These are the activations of a small neural network, seen along a few directions. Each row is one input.
Each table varies a few parts of the input and shows all the possible inputs, shuffled.
A made-up example of a description, with smaller parts first: ring(8) and (point or line(11) or (values(3) and line(4))).
Shared parts are said once, and a part with two or three values counts as separate values.

Other details of the inputs shift rows strongly along three fixed directions, in all tables alike. That doesn't count.

Rows:
x1: 127 119 83 -148 -83 -5 -28 16 30 -43 -16
x2: 88 73 114 -88 -30 -16 95 -9 129 -28 2
x3: 17 19 101 -77 -67 10 -26 81 118 -75 -78
x4: -7 -154 -34 -114 454 48 -323 -393 -41 118 141
x5: -213 -95 -271 -153 207 240 -4 -181 -174 40 -49
x6: -121 -44 -137 233 55 -38 -103 -58 -64 14 80
x7: -54 -144 28 -77 447 148 -339 -374 -98 54 170
x8: -46 -229 73 -29 493 64 -269 -339 -78 164 97
x9: 85 42 194 -80 -45 19 31 70 -3 3 -65
x10: 79 32 148 -96 -61 -11 29 24 46 -99 -41
x11: -7 -3 -60 341 13 -180 2 78 -118 68 71
x12: -307 -24 -510 -168 -110 265 452 -42 -297 -17 -284
x13: 48 -68 131 -56 -108 -6 62 51 122 26 8
x14: 7 41 36 -134 -134 -12 -85 101 110 8 9
x15: 120 8 163 -58 -85 46 39 14 43 -40 -54
x16: -62 -16 -122 338 -32 -164 -79 81 -68 -49 56
x17: -28 41 71 -102 -103 39 -42 127 118 -16 52
x18: 37 87 -264 847 -115 -327 -66 177 -201 -31 107
x19: 19 43 86 -114 -73 -7 38 79 117 -2 90
x20: 23 28 147 -61 -50 40 -24 128 69 27 -102
x21: 90 19 120 -101 -17 -58 85 25 109 -58 -26
x22: 57 117 -74 328 6 -113 -11 -39 -124 -70 60
x23: 132 -5 135 -64 -42 -1 95 16 106 1 -38
x24: 65 106 35 -130 -89 15 -82 72 102 -19 -52
x25: -34 -37 147 -64 -96 13 -26 157 78 55 -42
x26: 103 106 90 -122 -7 -2 71 43 100 -26 43
x27: -267 -52 -553 -247 -136 155 460 -34 -325 50 -187
x28: 5 -45 116 -93 -84 -63 52 61 125 -33 20
x29: -16 40 -108 328 -16 -164 12 -3 -46 -5 121
x30: 59 -5 116 -39 -91 66 -15 72 116 -16 -91
Description of these inputs: ring(5) and line(6).
Question: Changing only the line(6) part turns x9 into x10. The same change can be made to x11. Which row results?
Answer: x28
Question: Start at x29 and move only the ring(5) part, one step at a time. The first step leads to x2. Which rows follow, in order?
Answer: x22, x12, x6

Rows:
x31: -138 166 -459 -171 -88 190 357 19 -424 18 -196
x32: 174 166 202 -61 -329 -23 419 178 9 -90 -106
x33: 185 451 -9 58 -301 -108 239 432 -1 -116 -99
x34: -109 -238 -217 196 209 -171 -222 -179 -208 119 219
x35: -64 -58 -337 -245 -27 181 381 -142 -270 22 -326
x36: 136 83 153 289 281 -133 -404 -185 224 -160 261
x37: -46 -1 -142 -32 91 92 -38 -265 -25 -124 62
x38: -25 252 -419 107 -143 22 259 65 -418 -15 -116
x39: 37 77 62 821 -9 -356 -78 194 -112 -36 132
x40: 97 332 -25 118 -437 -32 161 497 47 -18 -83
x41: -332 4 -518 214 125 80 19 -3 -466 87 -99
x42: 233 183 214 -323 -340 -154 230 180 235 -8 41
x43: 290 183 260 258 84 -403 -219 117 275 9 310
x44: 173 -28 581 -286 170 84 -42 -28 322 -20 59
x45: 218 -47 469 271 149 -242 -556 29 324 28 67
x46: -172 96 -96 -387 -194 271 201 225 -16 79 -206
x47: 261 264 161 -95 -370 -269 242 286 208 -29 75
x48: 147 80 -144 430 -327 -259 113 269 -163 -94 -171
x49: 288 129 384 205 77 -178 -483 -179 328 -167 297
x50: 160 80 253 146 30 -81 110 54 53 -61 72
x51: -45 -352 160 -246 383 243 -375 -323 159 189 -36
x52: -217 -260 104 -258 327 278 -385 -358 249 28 124
x53: -414 -162 -331 -407 -93 344 284 -111 -75 -93 -233
x54: 128 125 -52 525 -161 -251 -22 249 42 5 -94
x55: -151 -45 -132 -536 282 364 2 -224 -168 85 -80
x56: -65 -31 -511 369 267 -56 149 -175 -388 11 -159
x57: -258 -214 -198 -657 -113 301 371 -2 55 183 -119
x58: 164 -123 548 -207 272 81 -219 -243 205 50 157
x59: -128 -205 308 -610 -171 313 306 66 108 1 -208
x60: -164 -62 -402 611 178 -43 -227 -188 -143 -45 190
x61: 174 -161 343 -262 399 80 -368 -311 219 56 15
x62: -77 17 117 -426 -386 172 180 148 242 -189 -143
x63: 63 55 -16 477 -305 -213 244 282 -207 -101 -20
x64: 108 217 130 -14 -475 -237 257 480 315 32 23
x65: -52 -31 -385 329 304 -219 -22 -201 -255 89 228
x66: -31 -70 -542 490 262 -100 21 -332 -512 45 -87
x67: -30 -87 296 -12 -2 79 42 79 166 66 9
x68: -28 -197 373 -293 203 -72 -379 -88 347 157 210
x69: 42 -18 326 -193 -262 148 263 243 234 23 -81
x70: 32 -294 234 -29 345 21 -499 -274 87 98 16
x71: -267 -156 -373 -260 280 308 87 -421 -158 -82 -19
x72: -92 -171 -101 268 169 -35 -383 -249 -68 -110 185
x73: 145 308 53 408 -288 -258 -135 399 -53 -69 48
x74: -258 -147 -429 39 203 159 -126 -160 -497 88 -33
x75: -91 -107 107 -614 -267 84 245 151 176 59 -85
Question: Describe the family of inputs behind these rows.
Answer: values(5) and (line(4) or line(5))
Question: Changing only the values(5) part turns x70 into x75. The same change can be made to x66. Which row results?
Answer: x42
Question: Changing only the values(5) part turns x41 into x53. The same change can be made to x40. Which row results?
Answer: x60
Question: Which other rows agree with x63 in the values(5) part? List them by row number.
Answer: x32, x39, x44, x50, x58, x59, x67, x69
Question: Start at x66 and move only the line(4) part, one step at a time. The first step leads to x35. Which rows follow, in order?
Answer: x61, x56
Question: Which other rows does x71 become when the line(4) part takes its other values? List them by row number.
Answer: x36, x37, x49
Question: Which other rows does x46 become when the values(5) part takes its other values? List them by row number.
Answer: x52, x54, x64, x67

Rows:
x76: 51 -232 450 -452 356 304 -281 -402 149 91 -87
x77: 371 134 644 -209 -228 -199 58 114 487 -34 93
x78: 326 194 543 -58 -210 -65 62 268 193 -35 -153
x79: 327 329 -50 821 -288 -309 89 239 -114 -232 -11
x80: 211 308 420 -592 -319 146 32 263 396 -154 -207
x81: 21 -8 -325 450 508 -218 -469 -331 -241 196 445
x82: -419 -232 -558 -877 90 482 607 -359 -250 -30 -245
x83: 43 -21 539 -250 -509 -75 -354 465 488 -57 93
x84: 86 -272 509 -486 458 276 -257 -251 26 140 -66
x85: 67 173 -287 165 -349 -220 798 363 -352 -25 -163
x86: -147 50 -2 521 -417 -149 154 581 204 -2 19
x87: -249 -28 -704 292 389 -88 7 -373 -436 45 152
x88: -317 -271 -467 -357 204 243 582 -316 -458 175 -192
x89: -435 -158 -405 -839 -880 364 858 499 -73 23 -679
x90: -6 -108 213 -647 381 163 -311 -335 269 144 189
x91: 9 -56 269 -584 380 320 -447 -282 179 95 -13
x92: -669 -295 -574 473 167 120 -127 -117 -431 126 148
x93: 195 -95 381 279 510 -7 -732 -412 166 -91 256
x94: 143 282 -248 402 -379 -286 450 206 -50 -242 38
x95: 399 344 474 206 -153 -216 -321 220 356 -259 79
x96: 50 -157 -155 404 354 -140 -145 -412 -131 3 283
x97: 2 25 -145 872 -386 -446 15 541 114 10 -65
x98: -60 95 -521 465 321 0 -268 -167 -490 116 87
Question: Describe the family of inputs behind these rows.
Answer: ring(5) or (values(2) and line(9))
Question: Start at x84 and move only the line(9) part, one step at a time. The first step leads to x78. Which rows follow, in order?
Answer: x76, x79, x93, x95, x80, x91, x98
